These are the activations of a small neural network, seen along a few directions. Each row is one input.
Each table varies a few parts of the input and shows all the possible inputs, shuffled.
Descriptions start from the smaller parts, as in this example, which fits no table here: one of 4 places along a line, together with either a single point or one of 11 places along a line or (one of 2 separate values, together with one of 8 places around a ring).
Shared parts are said once, and a part with two or three values counts as separate values.

Other details of the inputs shift rows strongly along two fixed directions, in all tables alike. That doesn't count.

Rows:
row 1: [-67 -81  84  32 -17 -30 -72  30 -15  -9 -18 -14  36]
row 2: [ 45  14 -19 -51  38  31  27 -22  13  12 -24   3 -13]
row 3: [ 16   0 -17 -93  29 -16 -34 -20 -59 -37  -1 -30 -30]
row 4: [ 26  26  25 -77  20  14  -8 -15  -6 -13 -22   9  18]
row 5: [ 66  23   0 -88  44   7   7 -21 -26 -27 -29  -6  -4]
row 6: [ -6  32 -24  31 -36  -7  40 -23  36  61 -20  32 -48]
row 7: [-13 -66  14   0  16 -20 -41  40 -15 -28  36 -23   7]
row 8: [-15 -41 114 -27  -1  14 -46  11 -22 -45  23 -13  57]
row 9: [-27   6  -4  66  20  29  27  -9  49  66 -13  64  19]
row 10: [  19   21 -118   -8  -27   17  -46  -42   -7   64  -13    9    7]
row 11: [ 40  -2   4 -31  43  34   9  -8  -7 -25  17   3  -1]
row 12: [-68  41 -40 -13  -9 -11 -11 -32  14  68 -30  53  -6]
row 13: [ 62  44 -82  14 -73   5 -10 -40   5  43  -6  10  -9]
row 14: [-26 -15  39  83 -44 -13   3  21  33  29  -7  27 -16]
row 15: [ 29  -2  22   1 -22  -6   2   8 -10 -32  20 -11 -42]
row 16: [-26 -28  11  83  14   5  22  22  59  57  10  57  49]
row 17: [-41 -64  34  17   8   0 -53  23 -15 -23  20 -17   2]
row 18: [ -3  49 -73  32  25  -8  56   5  44  31  -5  17   0]
row 19: [ 45   8 -12 -14 -20 -13  28  12 -24 -29  18  -4 -44]
row 20: [-74 -61  12  68  -8  -7 -24  26  -6  27  23  22  17]
row 21: [ 30  36  -8 -69  26  -5  12 -23 -42 -69   0 -51  -9]
row 22: [ 56  15 -40 -36  52  15  34  -3   4  -3  32  16  -1]
row 23: [-19 -68  24   8   6 -12 -41  53 -19 -17 -13 -19   9]
row 24: [ 59  29  10 -73 -16 -25   4 -21 -48 -50   6 -25 -52]
row 25: [-39  23  12  65 -54 -34  23 -23  25  61 -21  56 -15]
row 26: [ -6 -16  95 -16 -59 -28 -39  26  -9 -36 -13 -17   3]
row 27: [ -3  34 -29  17 -32   0  42 -37  18  38  12  26 -54]
row 28: [  9 -64  68  22  17  21  -8  38 -19 -32  29  -5  42]
row 29: [ -4 -27  55   5   6   8  -9  28   3 -36 -16 -64  16]
row 30: [ 30  18  -8 -38  34  16  10   7 -20 -69  11 -54 -14]
row 31: [ -5  -4 -43 -55  23   8 -10 -25 -19   6   5 -16 -41]
row 32: [ -7   9 -40  74 -48  21 -27 -15  15  35  -3 -18  66]
row 33: [ 35 -29  46  13 -29 -21  -3  53 -15 -29  -6 -20 -18]
row 34: [ 31  44  22 -78 -33 -16  -6 -18 -33 -37  10 -11 -39]
row 35: [ 36  -8 -24  38 -25  39 -37 -24   8  50   2  12  66]
row 36: [-14  21 -97   5  26 -18  20  -2  30  63  -9  44 -26]
row 37: [ -1  52 -27 -19  17 -10  28 -25  -1  -6 -33  -8   0]
row 38: [-71  69 -15  32 -16  -2  30 -27  36  49 -26  36  25]
row 39: [-40 -46  76  72  -4   3 -20  49  20 -34  -8 -37  42]
row 40: [-55   2 -48  43  10   1  -4  -8  30  65 -22  46 -18]
row 41: [ 45  26 -42 -50  36   9  33  11 -32 -66  10 -45 -15]
row 42: [-75 -27  44  84 -15  12  11  -2  27  11  19 -14  31]
row 43: [ -6 -67  82  12  10  28 -17   6   2 -24  23 -18  34]
row 44: [  2  61  -7 -73  10   4   9 -25 -24 -48   3 -31   0]
row 45: [ 56  43 -60 -56  39   6  41  17 -16 -44 -25 -37 -21]
row 46: [ 26  38 -51  29 -17 -29  46   8  35  43   1  39 -41]
row 47: [ 28 -40  47  22 -28 -30  -7  43  -4 -44  43 -22 -11]
row 48: [ 24 -75  79  13  17  14 -18  59 -10 -42  -4 -18  47]
row 49: [-93  31 -29  11 -16  -6 -12 -42   7  67   6  59   1]
row 50: [ 33   7 -59 -94  32   4  -9 -16 -15 -10 -34 -29 -53]
row 51: [-22 -23  15  51   9 -10  14  32  18 -31  36 -25  34]
row 52: [-21  32 -16  14  19  13  34 -56   8  49   7  63  14]
Each input here is: one of 4 separate values, together with either a single point or (one of 2 separate values, together with one of 6 places along a line).
Question: The inputs of row 49 and row 34 match in every part but the choice among 4 separate values. If row 10 is changed in the same way as row 49 into row 34, which row does it become?
Answer: row 13
Question: The inputs of row 42 and row 43 match in every part but the choice among 4 separate values. If row 38 is changed in the same way as row 42 into row 43, which row does it become?
Answer: row 4
Question: Which other rows does row 18 become when the choice among 2 separate values takes its other values? List them by row number.
Answer: row 51
Question: Which other rows does row 18 become when the choice among 4 separate values takes its other values? List them by row number.
Answer: row 16, row 36, row 46
Question: Which other rows does row 15 become when the place on the line of 6 takes its other values? List them by row number.
Answer: row 19, row 24, row 27, row 34, row 47

Rows:
row 53: [ 21  22 -41  52 -19  14  40 -22  15  51  11  48  -7]
row 54: [ -1 -10 -54  21   3 -19   7  15  13  14 -13  -6 -27]
row 55: [ 53  24  37 -33   7   5  41   9   2 -48  -7  -8  -5]
row 56: [ 23  -8 -14 -34  17 -23  10  22 -20 -36  27 -28 -30]
row 57: [-46  -4  43  -3 -19   0  -4 -16   8  19  -4  13 -13]
row 58: [ -3  25 -30  13 -17   7 -10 -34 -17   9   3   0   2]
row 59: [ 31  17 -22 -44 -16   2 -34   8 -26 -21  -7 -40   7]
row 60: [-34  24 -41   9 -19  -6 -14 -20  12  67 -17  53 -17]
row 61: [-71 -61  59  32  34  14 -44   6   8  30   1  28  60]
row 62: [ -7 -18  59  62 -25  14  22   9  31   8  11   8  15]
row 63: [ -7 -30   6  -9 -19 -14 -48  -2  -3  15 -25   1  -9]
row 64: [ 57  -6 -16 -33  63  45  16   2   9 -19   5  -6  32]
row 65: [ 22  19 -19 -80   0 -11 -11 -30 -28  -5   6   8 -35]
row 66: [ 27  28 -16 -45  -8  -7 -14 -22 -24 -25  13 -27   4]
row 67: [ 71  46 -40 -28   8  -1  35 -20   0  11  17  15 -18]
row 68: [-58  13  61  41 -24 -10   6  -3  11  -6  -7   4  36]
row 69: [ 27 -67  83 -60 -11 -10 -74  28 -70 -66   4 -54  -4]
row 70: [  6 -83  48 -27  73  12 -32  58 -19 -83  20 -62  31]
row 71: [-64 -31  75  59  -2 -29  22  45  13 -25   6   1  10]
row 72: [ 82  26 -46 -35  -3  18  10   7   0 -10  -4  -4 -21]
row 73: [ 25  50 -89 -25 -11   2   1 -38   1  26 -32  -8 -13]
row 74: [-43  28  19  32 -24   4   9 -20  14  23  -1  -3  18]
row 75: [-23 -11  20  21  11 -10  22  18  15 -22  10 -15 -28]
row 76: [ 25   6 -33  55 -21  -1  17   0  32  56 -18  26  10]
row 77: [  7  42  11 -87  11  -9  21 -21 -18 -24 -23  10 -35]
row 78: [-43  32 -63  22  38  40  19 -45  28  49  -8  35  49]
row 79: [-47 -62  34  74 -20 -13 -10  36  -7  -4  25  -5   4]
row 80: [-31 -12 -29  50  -7 -13  -3  28  19  18   9  13 -16]
Question: The inputs of row 77 and row 55 match in every part but one. If row 57 is changed in the same way as row 77 into row 55, which row does it become?
Answer: row 62
Question: What is each input in this table made of?
Answer: one of 4 separate values, together with either a single point or one of 6 places along a line
